These are the activations of a small neural network, seen along a few directions. Each row is one input.
In each table, some parts of the input vary, and every possible input appears once, in random order.
A made-up example of a description, with smaller parts first: values(2) and (point or ring(9) or (line(4) and ring(8))).
Shared parts are said once, and a part with two or three values counts as separate values.

Other details of the inputs shift rows strongly along three fixed directions, in all tables alike. That doesn't count.

Table:
R1: [ 41   1  21   9  -3   5  13  19 -23 -22   0  36  -9]
R2: [ 76  18  12 -24 -22   3  21  29 -48  10 -15 -10 -19]
R3: [-11 -34 -30  41  35  -9  30   9 -45   2 -27 -40  10]
R4: [ 46  43  32 -55 -42   7 -33   3  12  14   0  13 -26]
R5: [ 25  33  23 -51 -25   0 -38   3   4   9  -4   3 -39]
R6: [-41 -59  -9  66  31  -1   5 -12 -39 -42 -21 -14  12]
R7: [37 17 -5  1 -6  5 47 21  6 21 10  9 28]
R8: [ 13  18   9  -9 -19   6  57  10  76  29  63  40  72]
R9: [ 27 -12 -12   8   3   7  30  16 -10 -14   5  38  -6]
R10: [-49 -49 -26  45  37 -16  -1  -8 -43 -14 -32 -59   7]
R11: [63  9 -6  5 -2  0 76 37 -7 25 19 14 35]
R12: [-54  19  16 -19  -1 -10 -40 -22  76   7  24  13  16]
R13: [21 -5 -7 28  1  0 81 20 29 24 35 14 73]
R14: [-11   1  -2   5  -4   0  65   6  78  26  66  32  80]
R15: [-115  -30   -8   23   28  -21  -26  -40   81   -6   31  -13   50]
R16: [  1  -6  -2  17   2  14 -53 -19 -85 -30 -48 -26 -72]
R17: [ 68  -3  24  -1 -19  13  12  19 -55 -26 -14  21 -28]
R18: [-97 -29  -7   0  12  -3 -96 -51  29 -42 -19   5 -38]
R19: [-28 -27 -16  33  26 -15 -25 -10 -54 -11 -56 -56 -21]
R20: [ 88  35  10 -27 -27   7  12  28 -50  15 -31  -5 -34]
R21: [ 58  18  36 -24 -22  11 -64   5 -75 -37 -57   6 -90]
R22: [ 21 -11  -5  18   1  -3  61  16   7  16  21   0  49]
R23: [ 28  35  16 -41 -24   4  10  12  37  20  31  25   6]
R24: [-23  43  21 -58 -18  -3 -81 -20  49   9   2  12 -41]
R25: [-43   4  39 -28 -11  -2 -74 -26  42 -40  20  37 -26]
R26: [ 14  22   2 -15  -5   2  53  17  71  30  60  41  55]
R27: [-18 -44  -2  49  31  -7   1   3 -42 -39 -19  -4  -7]
R28: [ 45  46  23 -53 -28   4  -7  15  34  22  23  31 -10]
R29: [-65 -28 -16  44  26 -11  36 -12  59  10  33  -3  75]
R30: [ 57  53  29 -73 -49  11 -35   4  15  18   5  19 -41]
R31: [   3   58   35  -79  -44    6 -102  -23   41    9   -8   13  -64]
R32: [-30 -48   1  40  29  -6 -35  -9 -71 -51 -46 -27 -41]
R33: [-62 -28 -14  27  25 -14  24 -10  45   3  31 -10  57]
R34: [ -5 -23 -17  49  17  13  87   7   7  -7  61  32  64]
R35: [-17 -34 -21  21  20   0 -63 -17 -82 -44 -81 -30 -79]
R36: [ 45  -3 -12  12  -2   4  88  33  -2  21  30   7  53]
R37: [ 43  12   9 -17  -5  -5  -9  16 -41   6 -28 -16 -31]
R38: [ 21   0 -14   3   8   0  28  15 -14  14  -3  -8   5]
R39: [-41  23  16 -21 -13  -3 -17 -18  97  16  47  29  39]
R40: [32 12  0  0 -5 -1 25 15 -9 14 -6 -3  9]
R41: [ 22   0 -17  18  -1   6  53  14   6  20  11   0  37]
R42: [ 88  26  14 -38 -34   9  -7  20 -66  10 -39 -18 -54]
R43: [ 29  14  13 -41 -30  11 -38  -6   0 -20  -5  42 -48]
R44: [ 14  25  18 -35 -17  -2  -8   6  24  13  16  11  -6]
R45: [-50 -22  -8  17  15 -11   2 -16  30   2  12 -16  32]
R46: [-53 -45 -34  57  47 -17  14  -6 -29  -5 -29 -47  22]
R47: [ 73  22  11  -9 -27  29   2   7 -72 -11 -15  13 -49]
R48: [ -14   51   27  -68  -29    0 -101  -25   36    4  -16    4  -65]
R49: [-15 -32 -34  47  36  -8  37   8 -39   5 -25 -37  21]
R50: [  2 -23 -23  28  14  -1  -9  -1 -69  -3 -57 -55 -26]
R51: [ -2  22   5 -18  -4  -2   0   3  35  16  16  13  11]
R52: [ 52  10  -7   4  -6   3  34  22 -37  14 -21 -12  -3]
R53: [ 11  -9   0  12   0  15 -22 -13 -69 -25 -23 -12 -48]
R54: [-84  -3  -3 -11   9 -13 -42 -30  70  -3  28  -5  18]
R55: [-19 -44 -30  48  32  -9  45   8 -38  -2 -13 -43  32]
R56: [ -2 -29 -20  31  29 -12   7   7 -61  -3 -43 -46 -13]
R57: [-110  -32  -13   13   30  -11  -77  -42   44  -37   -6   15  -19]
R58: [-112  -39  -14   12   28  -10  -64  -42   49  -40    7   14  -11]
R59: [-58 -55 -38  66  40  -8  30 -12 -19  -4 -18 -50  42]
R60: [-25   2   3  13  10   7  -9 -14   9 -14  29  27  -6]
R61: [ 25  32  12 -24 -26   7  19   9  50  24  34  29  28]
R62: [ 77  19   2 -18 -25  11  42  28 -32  20  -4  -1  -1]
R63: [-47  30  16 -40 -10  -6 -86 -31  45   0 -10  -4 -38]
R64: [-27  36  20 -56 -20  -1 -54 -17  63  10  24  18 -19]
R65: [ 23   5  -2   1   4  -5   8  14 -26  10 -18 -13  -6]
R66: [ 42  20   7   1  -7  17   7   8 -41  -9   3  25 -29]
R67: [ 72   2  -8   3 -21  19  54  26 -15  -4   9  49   5]
R68: [-34  -5   3  -4  15 -15 -43 -13  -1  -3 -20 -24 -21]
R69: [ 19  25   4 -18 -23  11  47   8  69  30  54  37  54]
R70: [-112  -21   -8   21   24  -16  -44  -41   72   -4   14  -17   31]
R71: [-36 -35 -27  32  31 -10  -3  -6 -44  -8 -36 -53 -11]
R72: [-33 -52  -4  58  28  -2 -18 -13 -53 -44 -38 -21 -15]
R73: [ 20 -24 -19  21   2   9  76  20  15 -10  39  50  45]
R74: [ 64  10  -9   6 -18  14  91  30   7  31  30  19  54]
R75: [  -1   51   35  -78  -43    5 -108  -28   31    5  -14    4  -69]
R76: [ 34   6   1  -6 -14   7  17   9 -15  13  -7  -9   2]
R77: [ 73  20   4 -19 -18   7  44  34 -34  19  -2   1  -4]
R78: [-43 -37 -31  48  40 -15  13  -3 -29  -2 -27 -43  17]
R79: [ 75  20   3 -26 -22   8  23  27 -48  12 -16 -10 -23]
R80: [ -3 -26 -17  34  28 -13   5   7 -61  -3 -46 -46  -9]
R81: [-88   0   6  14  14   2 -54 -45  49 -23  28  22  -4]
R82: [ 43  -1 -14   3  -4   6  51  25 -31  14   0 -12  12]
R83: [ 38  11  12 -21 -11  -2  -4  15 -33   7 -18 -14 -26]
R84: [-51  12  14 -15  -9  -4  -3 -20 106  16  59  31  58]
R85: [-33 -35 -18  30  29 -15 -13  -5 -51 -12 -42 -56 -16]
R86: [-18 -29 -20  57  26  10  82   5  -1  -8  49  23  56]
R87: [ -7  52  37 -68 -26  -6 -81 -14  53  10   7  22 -38]
R88: [ 19  25   7 -31 -24   7  22   5  51  23  39  26  25]
Each input here is: ring(8) and (values(3) or line(8)).
Q: Changing only the ring(8) part turns R61 into R78. The same change can be made to R31. Which row results?
A: R49
Q: Changing only the ring(8) part turns R48 into R88. The same change can be made to R35. Which row results?
A: R43
Q: Changing only the ring(8) part turns R34 into R66. The same change can be made to R33. Which row results?
A: R65
Q: Which other rows agree with R23 in the ring(8) part? List them by row number.
A: R5, R32, R44, R58, R64, R71, R77, R83, R85, R86
Q: Which other rows agree with R9 in the ring(8) part? List them by row number.
A: R3, R11, R26, R27, R28, R37, R38, R56, R60, R68
Q: Which other rows does R73 become when the values(3) part takes its other values? List them by row number.
A: R25, R34

Table:
R89: [-10  17  15 -27  -6  -7 -26  -3  28   8   8  -5  -3]
R90: [-35  -2  11  -3  -2  -2 -28 -15  40 -16  19  25   5]
R91: [  7 -26 -29  36  24  -4  39  13 -41   3 -22 -21  10]
R92: [ 69  37  21 -37 -37   7  40  23  22  29  30  28  18]
R93: [  5  -4   2  -3   9 -10 -28   0 -39  -1 -40 -42 -34]
R94: [  1  13  24 -29  -8   0 -57  -7  -6 -17 -16   9 -51]
R95: [ 32 -28 -17  42  17   2  79  27 -34  -7   9   6  34]
R96: [ 38 -11  -3  28   4   5  60  27 -23  -5   6  19  24]
R97: [-92 -30 -25  31  35 -13 -22 -27  36 -11  -3 -17  19]
R98: [ -2  -8   1  16   9   9 -27 -15 -63 -21 -28 -18 -41]
R99: [-54  12  -3  -8   1   4 -47 -34  29   0  12  -1 -16]
R100: [ -4 -26 -25  53  25   1  42   4 -57   4 -15 -48  19]
R101: [ 65  22  -6 -14 -16  13  82  35  20  27  42  40  42]
R102: [ 20 -11   4   9  -6   7  -2   2 -37 -18 -18   1 -18]
R103: [ -2 -22  -3  12   4   1 -34 -10 -56 -26 -37 -20 -40]
R104: [ 11 -25 -15  33  10  -3  36  10 -40   6 -23 -35  19]
R105: [ 30  37  34 -46 -29   4 -41   5  20  -6  10  40 -35]
R106: [ 51  30  19 -33 -20  -1 -10  18 -17  15 -16  -3 -20]
R107: [ 49  25   1 -33 -23   8   0  12 -20   9  -7   8 -29]
R108: [ -1 -17  -3  20   8   3  33   6   0 -10  17  15  24]
R109: [-20  -1   4  -4   1  -8 -38 -10  -2  -3 -24 -28 -15]
R110: [-29   3 -12  10   1   1  50   0  95  19  67  46  77]
R111: [-27  23   8 -35  -6  -3 -34 -13  60   9  24  25  -4]
R112: [ 28  38  16 -57 -36  10 -39  -6  17  11   4  24 -37]
R113: [ 18   4   4  -2  -1  -7  -5   9 -27   4 -29 -24 -13]
R114: [-63 -12  -1   8  14 -13  -2 -18  59   6  30  -8  42]
R115: [-87 -35 -24  32  28  -6 -19 -33  33  -9   0 -17  22]
Q: What do these inputs look like to the network?
A: values(3) and (point or ring(8))

Table:
R116: [ 22  -5  10  -5  -7  -5 -21   4 -46  -5 -40 -35 -28]
R117: [-56  22   8 -20  -7   1 -48 -34  68   7  28  12   5]
R118: [ 47  13  13 -17 -14  -4   7  22 -10   9 -17   3  -6]
R119: [-18   3 -13  20   7   5  55  -1  49  21  53  20  62]
R120: [ 28   8 -17 -10  -3   5  16  11 -16  13  -9   0 -11]
R121: [-35 -32 -12  54  23   1  41  -7  12 -11  23   8  50]
R122: [-34  -9 -15   9  14   0 -38 -22 -32  -5 -26 -39 -32]
R123: [-66 -40 -13  48  42 -20  -1 -11  -6 -10 -12 -40  26]
R124: [-45 -29 -10  38  23  -1  23 -12  13 -14  28   6  34]
R125: [-42   2   7  -5   6  -2 -11 -12  57  -9  39  38  17]
R126: [-37 -18  -3  38  19   1  23 -10  25 -11  31  18  40]
R127: [  8   1 -17   1  10   0 -31  -3 -61  -2 -51 -35 -53]
R128: [ 27  44  35 -46 -29  10 -44  -3  19  -5  14  42 -39]
R129: [-17  10 -11  14   8   4  51   1  58  23  54  28  59]
R130: [-82 -10 -10   8  15  -5 -59 -42  22  -7  -7 -28 -11]
R131: [26 12 16  5 -4 -2 37 17 12 14 22  9 34]
R132: [-49  29  13 -38 -20   3 -49 -33  88  11  37  24   6]
R133: [ -7   2  -9  -2  -1   5 -22 -13 -25   2 -18 -26 -24]
R134: [ 58  21  18 -12 -29  16  30  16   4   3  19  40   8]
R135: [ 21   5  14 -10 -11  -6 -19   6 -16   0 -28 -15 -16]
R136: [ 33  50  13 -53 -27   9 -20   4  26  19  15  29 -26]
R137: [ 42 -11  -2   4  -5  -3  27  22 -44   3 -25 -24  -1]
R138: [ 71  11  12   0 -16   5  62  34 -22  17  11   3  27]
R139: [-88 -32  -3  20  22  -7 -65 -42   2 -34 -12 -23 -20]
R140: [36 14  8 -6 -8  8 33 18  9  1 25 41 10]
R141: [-44  13  24 -27 -11 -11 -41 -18  79   3  25  16  18]
R142: [ 53   8   8   2  -4  -1  51  31 -22  14   8   1  19]
R143: [ 30  -5 -25   5   0   6  28  13 -32  11 -19 -13  -6]
R144: [-33 -35 -15  55  24   1  49  -4   9 -11  26   7  54]
R145: [ 20 -18  -8   9  12 -11  11  18 -45  -2 -34 -28 -11]
R146: [  5  34  31 -47 -16  -9 -51  -1  27   4   0  12 -28]
R147: [ 14 -27  -9  22   5   5 -12  -2 -75 -24 -46 -29 -37]
R148: [-82 -19 -24   9  29 -10 -44 -31  15  -7  -8 -27 -12]
R149: [-35 -15   1  19   4   3  12 -13  42 -10  31  24  37]
R150: [ 54  -3 -22  13  -7  11  51  20 -45  15 -18 -13   5]
R151: [ 35 -16  -4  34  13  -4  48  23 -56   4 -18 -30  17]
R152: [-45  26   5 -39 -14   0 -41 -24  91  13  34  32   7]
R153: [-28   6  -5   0   6   1 -43 -22 -15  -1 -19 -25 -30]
R154: [-37 -31 -39  34  24  -3  47  -2  21  10  16  -8  48]
R155: [-39 -14 -26  17  23  -4  -1 -10  -2   3  -5 -19   3]
R156: [ 18  24  20 -48 -22   5 -53  -3   3 -13  -7  27 -54]
R157: [ 46  21  17 -28 -20  -2  10  22  11  13   0  16   2]
R158: [  4  -8   1   3   6   3 -24  -3 -50 -21 -23 -11 -42]
R159: [ -5 -15   0  18  11   3 -35 -11 -64 -26 -38 -25 -46]
R160: [ 26  10   8 -17 -10   5 -16   7 -12 -11 -10  22 -31]
R161: [-50 -24  -4  19   9   0  -4 -20  29 -17  20   8  23]
R162: [-11   8  16   4  -4  -4  39   5  68  16  53  25  67]
R163: [-58  -4   9  -5  16 -18 -32 -14  47  -3  12  -3  12]
R164: [-61   6  -9 -15   8  -6 -43 -26  57   4  12   8  -2]
R165: [  7  34  30 -43 -22   7 -47  -9  23  -9  18  35 -36]
R166: [-31 -14   3  25  17 -10  33   0  33   6  32  -3  54]
R167: [-38 -22 -29  28  15   0  34  -9  29   9  18  -7  45]
R168: [-57 -38 -16  24  24  -7 -39 -21 -15 -29 -29 -19 -21]
R169: [ 10  23  24 -49 -23  -7 -40   1  31   5   0  12 -20]
R170: [ 62  36   5 -28 -27  16  34  17  -6  24  24  18  -2]
R171: [ 25 -27 -41  31  20   2  50  19 -64   6 -31 -31  -1]
R172: [ 14  16  25 -31 -12  -5 -55  -4 -34  -6 -29 -27 -52]
R173: [  3  -6 -22   8   5   2  -1   0 -21   6 -27 -17 -13]
R174: [ 65  14  10 -18 -28  15  38  22  -5   2  18  36   4]
R175: [ 34  42  42 -58 -40   1 -52  -1  19   6  -5  10 -34]
R176: [ -2   7  14 -29  -3 -13 -58  -2 -15  -7 -37 -19 -46]
R177: [ 39  15  12 -19 -17  -2  45  26  39  20  30  30  39]
R178: [  8 -18 -34  33  20   0  47  13 -24  11 -13 -12  19]
R179: [ 25   0 -15   6  -8  10  37   7 -12  15   3  -6  14]
R180: [-18  -8 -15   1   0   4 -17 -15 -15   1 -16 -27 -15]
R181: [-32 -31 -13  50  25   1  51  -2  12  -9  34  12  53]
R182: [ -2 -10   3  11   1   5 -16  -8 -31 -19 -13  -7 -21]
R183: [  3   5  11  -7  -1   3 -43  -8 -35 -20 -22  -2 -49]
R184: [ 48  -9  -1  10  -5  -2  42  26 -36   7 -17 -16  13]
R185: [-63 -40 -15  39  24  -6 -13 -22   8 -25  -6  -9  14]
R186: [ 31 -39 -27  44  23   2  45  22 -79 -16 -37 -18  -8]
R187: [-28  -8   6  -8  12 -17 -53  -8  -8 -10 -36 -25 -30]
R188: [ 21  -8 -20  15   2   8  24   4 -49   7 -16 -29  -7]
R189: [ -7  22   3 -28  -6   2 -62 -17 -21   0 -26 -19 -58]
R190: [-46  -3 -16   7  14  -1  10 -14  39  10  33   2  27]
R191: [ 45  30   1 -37 -32  13  19  10  19  21  20  22   1]
R192: [-65 -34  -5  31  27 -16 -12 -18   7 -10  -3 -37  24]
R193: [ 44  20  15 -23 -23  10   5  13  13  -1  10  42  -8]
R194: [ 32  24  21 -23  -9  -6 -10  16  -2   7  -8   5 -14]
R195: [ -9  -9   1   1  14 -13  -6   6 -13  -2 -13 -19  -4]
R196: [ 71  26  14 -20 -23  12  38  29   7   6  20  53   3]
R197: [ 28  18  18 -20  -9  -4  15  16   9  11  18   8   8]
R198: [ 19 -27  -9  41  13  -6  47  17 -39   3 -22 -30  30]
R199: [ -3  19  17 -22  -8   2 -34  -6  21 -11   8  31 -23]
R200: [-22 -18   6  -1   4 -11 -49 -14 -35 -14 -43 -47 -33]
R201: [ 43  -1   2   8 -12  10  26  14 -22  -7  -6  17   0]
R202: [  7  14  14 -33 -20   6 -22  -2  31  -7  17  37 -15]
R203: [ -8 -38 -22  40  22  -1  17   4 -39 -19 -26 -13   0]
R204: [ 56  24  17 -21 -16  -3  32  31  15  18  10  26  16]
R205: [ 19  23  24 -19  -9  -5 -10   8  11   8   5   6  -4]
R206: [ 37 -13 -10  16   8   5  32  20 -55 -11 -14   1 -14]
R207: [ 34  18  21  -7 -15   0  22  15  10  13  13   8  21]
R208: [ 32  20  -2  -9 -20  12  26   6  12  20  13  12  14]
R209: [-17 -16 -23  20  10   1  -8 -11 -25   0 -31 -31 -10]
R210: [-23 -30 -15  38  13   2  52   1  28  -7  32  21  56]
R211: [ -6  37  12 -46 -18   5 -56 -17  18   8   4   5 -42]
Q: What do these inputs look like to the network?
A: values(3) and line(4) and ring(8)
Q: Changing only the line(4) part turns R147 into R149. The same change can be made to R155. Which row results?
A: R136
Q: Changing only the line(4) part turns R120 into R178. The same change can be made to R211. Which row results?
A: R129
Q: Changing only the line(4) part turns R195 into R163. The same change can be made to R145. Which row results?
A: R176
Q: Which other rows does R203 become when the line(4) part takes its other values? List them by row number.
A: R168, R193, R202
Q: Which other rows does R202 become when the ring(8) part takes its other values? List them by row number.
A: R124, R139, R156, R158, R161, R174, R206
Q: Start at R172 and move only the line(4) part, one step at a time. The first step leads to R166. Which rows follow, in order?
A: R151, R131
Q: Which other rows does R179 become when the values(3) part takes its other values? List them by row number.
A: R116, R147
